A small network was shown many inputs. Here are its activations along a few directions, one row for each input.
In each table, some parts of the input vary, and every possible input appears once, in random order.
Descriptions start from the smaller parts, as in this example, which fits no table here: one of 3 separate values, together with either a single point or one of 9 places around a ring or (one of 5 places around a ring, together with one of 6 places along a line).
Shared parts are said once, and a part with two or three values counts as separate values.
(in the rows, 128 means zero)

A family of inputs:
row 1: [ 77 136 149 131 137 118 151 124 139 141 115 152 175 120 111 100  76 153]
row 2: [120  75 103 112 170 131 150  87 131 168 115 107 111 153 128 110 144 114]
row 3: [181 146 107 178  19 195  54 159  66  85 136  78  57  57 108 216  84 178]
row 4: [146 158 132 124 155 113 130 104 167 140 119 126  98 159 146 145 188  95]
row 5: [ 80 109 117 149 140 125 144 144 130 139 127 148 148 155 116  89 146 113]
row 6: [112 113 132 116 171 106 139  94 150 165 110 124 151 119 118 115  69 148]
row 7: [126  96 129  98 179 121 147  68 138 170  97 116 141 112 131 114  73 149]
row 8: [156 163 126 117 123 137 157 182 120 150 130 171 150 127 138 123 112 141]
row 9: [107  92 101 212  37 186  47 129  80  71 143  50  38  91  85 179 118 152]
row 10: [ 93  82 119 109 133 106 144 133 111  97 128 129 160 157 117  88 152 113]
row 11: [155 142 121  99 160 122 136  84 159 145 107 118  84 148 158 139 195  94]
row 12: [120 176 143 142 133 125 131 136 157 115 116 159 125 155 148 124 195  94]
row 13: [ 97 106 143  97 143  92 146 113 119  96 116 134 186 116 115  93  83 149]
row 14: [132 166 151 125 124 118 117 133 149  99 134 150 137 149 150 115 198  82]
row 15: [170 148 132 127 144 128 160 163 135 155 167 151 142 128 142 144 112 148]
row 16: [102 118 147 139 162 107 140 111 144 153 130 147 165 116 118 114  67 140]
row 17: [139 155 116 188  28 180  26 131 102  57 123  69  16  78 123 211 178 122]
row 18: [194 130 111  81 157 139 168 123 121 175 127 128 111 128 145 144 109 147]
row 19: [170 135 128  78 117 117 156 170 101 108 132 153 162 130 139 122 119 142]
row 20: [ 90 102 123 132 133 117 136 140 123 120 152 137 155 151 115  81 148 103]
row 21: [ 96 121 153 119 137 105 128 123 129 126 124 147 189 105 118  86  81 135]
row 22: [179 142 118 104 152 125 160 146 140 167 146 126 129 130 140 144 114 157]
row 23: [ 96  95 124 151 146 119 135 132 136 157 148 136 135 161 136 108 134 105]
row 24: [129 144 140  92 124 101 124 131 140  79 114 143 136 153 150 118 204  94]
row 25: [106 126 134 192  37 182  45 105  79  78 121  56  81  51  83 195  46 188]
row 26: [106  92 106 129 163 116 142 113 143 163 129 115 121 160 115 110 139 114]
row 27: [137 161 148 143 147 121 125 124 163 130 132 153 116 157 151 143 186  84]
row 28: [167 153 133  99 115 131 145 180 113 133 147 162 162 120 140 115 114 128]
Q: The inputs of row 24 and row 19 match in every part but one. If row 4 is changed in the same way as row 24 into row 19, which row does it become?
A: row 22
Q: What do these inputs look like to the network?
A: one of 4 separate values, together with either a single point or one of 6 places along a line
Q: Change only the choice among 4 separate values in row 23. List by row number the other rows that result.
A: row 15, row 16, row 27
Q: Which other rows agree with row 23 in the choice among 4 separate values? List them by row number.
A: row 2, row 5, row 9, row 10, row 20, row 26
Q: Which other rows agree with row 6 in the choice among 4 separate values? List them by row number.
A: row 1, row 7, row 13, row 16, row 21, row 25

A family of inputs:
row 29: [107  91 117 185  90 155  73  87 106 124 124  66  81  82 102 165  71 160]
row 30: [172 150 132 140  96 166 113 151  96  94 127 110  98  77 125 180  95 188]
row 31: [145 193 159 116 148 110 132 111 176 117 111 154 121 145 155 149 194  89]
row 32: [154 154 127  85 183 120 191 143 151 174 127 185 168 152 145 105 122 139]
row 33: [ 85  68 127  98 197  91 153  82 155 153 106 136 140 195 142  85 170  79]
row 34: [162 120 127  70 190 108 180 113 160 168 117 159 132 193 174 122 194  85]
row 35: [ 80 105 127 108 184 107 167 114 146 159 119 167 176 153 115  68  99 134]
row 36: [163 140 122  73 184 106 189 119 159 170 137 147 147 163 170  99 176 107]
row 37: [161 146 145  76 153  92 190 179 136 154 137 173 213 137 137 111  79 159]
row 38: [150 170 115 162  81 136 103 179 121  95 167 126  75 150 145 167 217 100]
row 39: [ 99 107 129 140  63 146  86 129  88  72 130 110 127  81  95 130 100 144]
row 40: [ 77 124 112 180  82 130  76 146 118  84 155 101  82 151 120 128 196  94]
row 41: [ 85 123 120 178  71 144  83 143 108  70 127 107 106 126 118 119 154 119]
row 42: [171 158 123 112  72 153 110 169  95  82 132 134 111  81 127 162 121 156]
row 43: [ 72 145 157 141 153  98 105  79 173 103 102 134 129 147 128 109 174  83]
row 44: [108  90 106 180  96 174  77  84 116 136 123  53  63 104  93 173  85 148]
row 45: [108 103 120 164  78 156  78 103  88  87 128  70 120  71  94 153  76 164]
row 46: [ 90  96 120 105 187  88 171  92 152 152 114 122 154 163 131  59 158 102]
row 47: [186 140 115 152  97 159  95 128 107 136 125  94  73  80 129 190  93 169]
row 48: [194 136 108 148 101 180  96 122 114 150 126  83  58 102 118 196 106 153]
row 49: [ 89 104 144 121 167 101 164 131 130 175 111 165 195 131 113  65  77 115]
row 50: [165 151 146  92 169 119 179 158 138 191 132 189 185 131 150 100  94 121]
row 51: [ 85  92 148  95 154  83 159 147 134 141 142 158 224 137 117  77  49 150]
row 52: [166 168 124 151  76 150 102 163 108  81 152 128  95 118 132 161 174 114]
Q: What do these inputs look like to the network?
A: one of 2 separate values, together with either a single point or one of 5 places along a line or one of 6 places along a line
Q: The inputs of row 31 and row 43 match in every part but the choice among 2 separate values. If row 52 is changed in the same way as row 31 into row 43, which row does it become?
A: row 41
Q: Change only the place on the line of 5 in row 50. List by row number the other rows that result.
A: row 32, row 34, row 36, row 37

A family of inputs:
row 53: [162 103 104 153 120 161  84 101 104 158 157  75  69  86 134 139 109 125]
row 54: [ 87 127 124 181 139 121 103 109 172 147 113 113  86 164 126 166 168 104]
row 55: [121 149 135  50 190  88 182 124 161 195  88 183 183 130 154  63  99 123]
row 56: [ 99 140 161  97 179  95 162  65 150 122 100 147 185 115 133  92 105 141]
row 57: [136 108 113  99 183 120 166  75 156 167 140  92 139 144 145  90 163 135]
row 58: [104 124 124 145  64 139  96 146  91  30 127 120  94 152 128 129 214  89]
row 59: [168  93 127  45 192 108 188 121 148 202 132 153 160 179 169 100 145  96]
row 60: [ 52  83 129 163 126 103 115 145 143 147 154 124 172 130  93 103  57 156]
row 61: [115  64  75 128 115 140 112 102  95 119 115  62  73 126 115 114 136 143]
row 62: [150 174 127 175  64 161  66 148 113  88 166 123  79 107 151 133 189  83]
row 63: [124 145 134 152 102 155  78  98 115 136 110 111 112  46 108 123  65 140]
row 64: [ 95 137 157 158  96 102  79 136 153  70 158 124 120 178 146 144 207  64]
row 65: [102 102 113 162 104 162 119 112 106  87  84 118  70 154 112 168 166 119]
row 66: [104  77 111 142 147  98  98  93 151 163 146  65  98 146 132 130 132 117]
row 67: [162 165 140  72 165  86 167 173 147 119 145 210 164 190 167  96 220  39]
row 68: [109 102 148 165  93 165 107 145  84 127 169 139 153  78  94 133  30 151]
row 69: [131 182 133 125 148  96 143 126 154  89 153 150 136 164 146  81 236  86]
row 70: [ 66 109 168 133 132 100  91  87 155 120 101 110 152 118 106 134  83 123]
row 71: [ 75  97 133 118  99 142 105  95  95  80  72 106 128  96  90 119  90 150]
row 72: [149 141 144 186 106 184  92 110 115 127 125 129  66 115 133 192 139 103]
row 73: [128 161 127 140 184 126 171  93 173 145 110 144 113 164 125 121 189 114]
row 74: [101 100 145 133 173 100 178 126 117 133 140 161 228 138 118  76  73 158]
row 75: [208 187 145 125  65 138 105 192 112  53 157 136 101 111 152 193 186 131]
row 76: [214 135  91 104 108 148 121 142 116 148 148  75  87  92 139 182 110 184]
row 77: [179 171 149  96  93 143 111 134 112 107 104 117 138  71 115 183  55 189]
row 78: [168 147 111 132  92 142 139 200  94 132 152 123 159  81 104 149  25 214]
row 79: [155 158 121  90 194 116 191 146 175 198 100 193 122 188 146 112 178  85]
row 80: [124  98 145  80 176  95 206 178 120 190 131 204 236 162 146  67  63 129]
row 81: [198 183 111 145 102 166 128 162 134 132 114 118  69 109 139 214 143 171]
row 82: [ 55  78  96 146  89 140 138 153  78 109 127 113 147 106  74  91  63 177]
Q: What do these inputs look like to the network?
A: one of 5 places along a line, together with one of 6 places along a line
Q: The inputs of row 62 and row 72 match in every part but the place on the line of 5. If row 69 is changed in the same way as row 62 into row 72, which row does it become?
A: row 73
Q: A walk changes only the place on the line of 6. It starts at row 55 and steps to row 56. List the rest of the walk in order.
A: row 70, row 71, row 63, row 77
Q: Change only the place on the line of 5 in row 58. List by row number the other rows that result.
A: row 61, row 65, row 71, row 82
Q: Change only the place on the line of 5 in row 60. List by row number the other rows that result.
A: row 54, row 64, row 66, row 70

A family of inputs:
row 83: [152 141 113 132 108 149 124 134 115 109 117 115  92 122 127 157 149 141]
row 84: [168 166 126 139 100 148 114 156 119 115 140 133 105 108 135 156 140 133]
row 85: [101 110 142 117 143  97 133 123 137 120 147 136 167 148 133  91 135 107]
row 86: [144 134 123  93 152 121 162 131 133 144 111 148 140 143 139 115 140 127]
row 87: [154 158 130 107 147 123 165 161 139 150 123 169 150 141 139 126 131 132]
row 88: [137 117 121 146 114 136 100 121 128 126 147  98  95 128 131 149 143 118]
row 89: [102 117 124 154  97 135  99 132 113  93 134 114 110 127 118 128 145 117]
row 90: [125 112 123 118 161 119 150 119 140 160 133 136 137 151 138 106 139 112]
row 91: [107 126 148 117 159 103 134  98 154 138 122 137 152 141 134 108 133 107]
row 92: [108 134 129 156 113 140 101 107 132 109 111 112  96 122 119 146 144 122]
row 93: [110  93 129 129 115 139 126 127  98 144 125 111 164  76  95 125   8 192]
Q: What do these inputs look like to the network?
A: either a single point or (one of 2 separate values, together with one of 5 places along a line)
